These are the activations of a small neural network, seen along a few directions. Each row is one input.
Each table varies a few parts of the input and shows all the possible inputs, shuffled.
A made-up example of a description, with smaller parts first: one of 6 places along a line, together with either a single point or one of 9 places along a line or (one of 3 separate values, together with one of 8 places around a ring).
Shared parts are said once, and a part with two or three values counts as separate values.
(in the rows, 128 means zero)

Other details of the inputs vary at random and push rows far along two fixed directions, the same in every table; ignore that.

A family of inputs:
R1: [168 128  72 126 138 118 187 154  72 110 143 133 160]
R2: [170 122  74 139 143 112 187 135  72 110 146 126 156]
R3: [ 95 117 140  77 137 166 102 132 201 158 115 124 111]
R4: [ 70 102  77 130  87 105 169 145 147 172 204 214  73]
R5: [ 37  85  86 151 147  85 180 127 122 177 213 157  77]
R6: [181 124 172 129 182 160  80 136 110  87  69  64 191]
R7: [ 92 108 168  98 171 144  92 137 183 161 133 138  96]
R8: [124 221 107 148 119 110 194 169  65  85 147 130 147]
R9: [218 139 141 119 125 162  71 107 134  99  61  81 184]
R10: [138 173 146 137  96  80 195 146  33  93 102 149 112]
R11: [ 70 210 167 109  97 157  88 135 196 150 112 124  85]
R12: [ 85 116 146  93 147 160 102 122 199 163 105 132 116]
R13: [117 103 163 102 158 156 105 101 189 162 149 108  83]
R14: [108 115 135  79 142 161 111 127 204 170 115 113 103]
R15: [141 110  81 182 105  88 126 114  63  97 145 132 163]
R16: [174 190 215 103 132 144 125 138  85  95  19  69 154]
R17: [146 108  85 165 121  90 167 106  75  92 153 109 165]
R18: [ 84 112 151 111 131 140  66 121 191 166 113 138 112]
R19: [ 75  97 157 117 156 142  84 119 188 154 117 107 107]
R20: [113 119 133  89 115 158  86 122 204 177 116 130 100]
R21: [181 126  80 127 131 113 176 152  72 101 152 149 147]
R22: [211 134 142 109 150 164  97 113 136  93  63  64 185]
R23: [ 88 159 215 103  86 134 114 124 165 167  74 136  55]
R24: [107 100 173 111 160 143 101 102 186 163 151 104  90]
R25: [144 128  81 140 143 116 179 150  66 104 134 152 173]
R26: [179 111  90 172  99 106 156 108  77  98 163 139 148]
R27: [163 124  88 161 101 111 153 141  77 100 136 178 164]
R28: [182 121 162 137 161 152  72 110 119  83  70  51 192]
R29: [ 55 102  83 126 131 101 183 143 133 171 199 211  73]
R30: [ 66 105  78 110 122 107 182 152 136 166 208 203  69]
R31: [ 32  85  73 163  99  76 142 123 131 170 195 191  76]
R32: [137 219 114 149 113 106 183 167  66  74 153 147 132]
R33: [162 115  73 166  94 100 146  99  75  98 151 131 156]
R34: [205 132 175 134 141 156  60 135 125  88  68 102 191]
R35: [207 129 162 117 170 171 102 108 120  94  85  49 183]
R36: [ 84  94  73 144  95  94 179 121 148 184 207 196  61]
R37: [ 53 106  59 123  82 101 159 136 145 172 192 206  82]
R38: [152 112  83 174  95  88 140 101  73  99 152 126 164]
R39: [ 76 108 153 101 157 142  92 126 194 160 114 122 113]
R40: [ 99 121 150  72 158 174 113 144 191 167 124 122 110]
R41: [153 108 101 169 146  94 150 130  55  92 162 130 149]
R42: [ 82 112 162  96 178 150 103 138 183 169 122 120 113]
R43: [174 188 201 115  86 137  88 120  93  90   6  85 151]
R44: [186 124  78 147  96 112 162 145  82 107 147 159 152]
R45: [146 129  70 154  96 106 143 131  75 101 124 170 173]
R46: [121 170 127 143  82  76 195 136  41  92  86 133 126]
R47: [102 102 148 104 144 154 106  91 200 160 131  91  99]
R48: [ 66 208 172 101 124 159 113 141 197 143 112 106  90]
R49: [229 136 160 106 165 169  95 124 125  94  78  78 170]
R50: [151 111  95 160 142  98 177 118  66 102 161 108 164]
R51: [111  97 172 130 124 143  86  95 196 169 147 114  93]
R52: [143 214 109 169  77 106 169 159  73  79 146 156 135]
R53: [ 89  98 172 115 169 144  85 130 178 156 137 125  89]
R54: [ 99  95 169 137 134 142  73 108 187 168 141 121  92]
R55: [200 121 178 149 140 155  52 127 120  84  72  89 183]
Description of these inputs: one of 5 places around a ring, together with either one of 2 separate values or one of 9 places around a ring.
- Changing only the place on the ring of 5 turns R25 into R29. The same change can be made to R1. Which row results? => R21
- Changing only the place on the ring of 5 turns R9 into R22. The same change can be made to R37. Which row results? => R3
- A walk changes only the place on the ring of 5. It starts at R53 and steps to R55. List the rest of the walk in order. => R31, R19, R6
- Change only the choice among 2 separate values in R11. List by row number the other rows that result. => R43
